Each row below holds a small network's activations on one input, seen along a few directions.
In each table, some parts of the input vary, and every possible input appears once, in random order.
Descriptions start from the smaller parts, as in this example, which fits no table here: one of 6 places along a line, together with either a single point or one of 9 places along a line or (one of 3 separate values, together with one of 5 places around a ring).
Shared parts are said once, and a part with two or three values counts as separate values.
(in the rows, 128 means zero)

Other details of the inputs shift rows strongly along three fixed directions, in all tables alike. That doesn't count.

Table:
R1: [144 141  24 111 132 114 140 154 178 171 153]
R2: [149 126 202 178 135 131 130 145 141  80  92]
R3: [126 160 130 205 172 134 174 211 168 151  96]
R4: [145 125 122  91 131 100 160 163 116 138 130]
R5: [164  87 198 114 138 148 116 119  99 112  86]
R6: [104 111 158 168 113 181  86  53  92  98 128]
R7: [ 95 204  37 155 122 104 202 184 156 173 145]
R8: [181  65 174  65 147 102 128 129 135 144 130]
R9: [161 108 121  88 152  84 169 181 171 176 115]
R10: [ 78 210  51 173 138 127 173 212 126 160 129]
R11: [ 86 159  60 148  90 175  36  66 106  86 182]
R12: [111 125  63  45  98  89 139 103 118 157 177]
R13: [ 98 155  76  53  88 104  96  88 132 153 182]
R14: [112 144  77  41  89  85 113 103 145 160 169]
R15: [160  65 168  95 138 112 125  94 146 127 139]
R16: [153 121 137 133 162 106 162 175 161 157 111]
R17: [118 128  79  75  98 113 142  79 145 171 142]
R18: [109 121 181 218 138 172 115 118  84  59 120]
R19: [162  87 196 124 140 143 125 103 112 106  85]
R20: [191  80 101  69 119 102 145 114 137 100 137]
R21: [144 107 186 171 153 132 145 157 102  79  94]
R22: [ 37 225  42 217 130 161 131 168  99 139 153]
R23: [182  79 184  88 131 117 157 101 143 125  89]
R24: [168  82 146  83 134  99 149 101 163 149 148]
R25: [149  83 157 101 144 121 109 129 123 139 135]
R26: [107 139  65  75  87 125 130  51 136 174 168]
R27: [125 176  71 214 143 178 134 181 138 124  80]
R28: [100 116 160 147 123 186  70  73  73 102 124]
R29: [ 55 171  98 146  90 163  57  55 103 107 188]
R30: [171 120 119  92 135  65 220 183 170 148 105]
R31: [115 108 142 126 117 153  95  71  99 120 122]
R32: [167 111 167  86 112  93 143 107 159 115 129]
R33: [ 97 167 146 226 154 181 128 185 106 120  66]
R34: [ 97 134  90 102 108 126 110 113  87 131 168]
R35: [117 131  79  73 103  98 154  95 130 145 174]
R36: [ 88 156 164 199 128 164  73 123 100  78 121]
R37: [ 62 169  94 128  92 151  55  61  99 116 186]
R38: [100 122 153 208 145 172  95 110 117 107 140]
R39: [149 109 190 160 148 156 124 157 103 113  66]
R40: [156  72 199 124 158 140 103 121 116 108 121]
R41: [158  68 196 135 158 130 111 118 126 107 114]
R42: [154 178 113 120 139  73 190 249 181 169  81]
R43: [163 101 179  66 116 104 106 117 123 111 128]
R44: [123 186 136 195 143 117 168 213 170 125  81]
Each input here is: one of 4 separate values, together with either a single point or (one of 2 separate values, together with one of 5 places along a line).
Question: The inputs of R1 and R20 match in every part but the choice among 4 separate values. If R41 is changed in the same way as R1 into R20, which row does it become?
Answer: R21
Question: The inputs of R7 and R24 match in every part but the choice among 4 separate values. If R10 is changed in the same way as R7 into R24, which row does it become?
Answer: R40
Question: Which other rows does R4 become when the choice among 4 separate values takes its other values? List them by row number.
Answer: R5, R8, R43
Question: Which other rows does R29 become when the choice among 2 separate values takes its other values? List them by row number.
Answer: R44
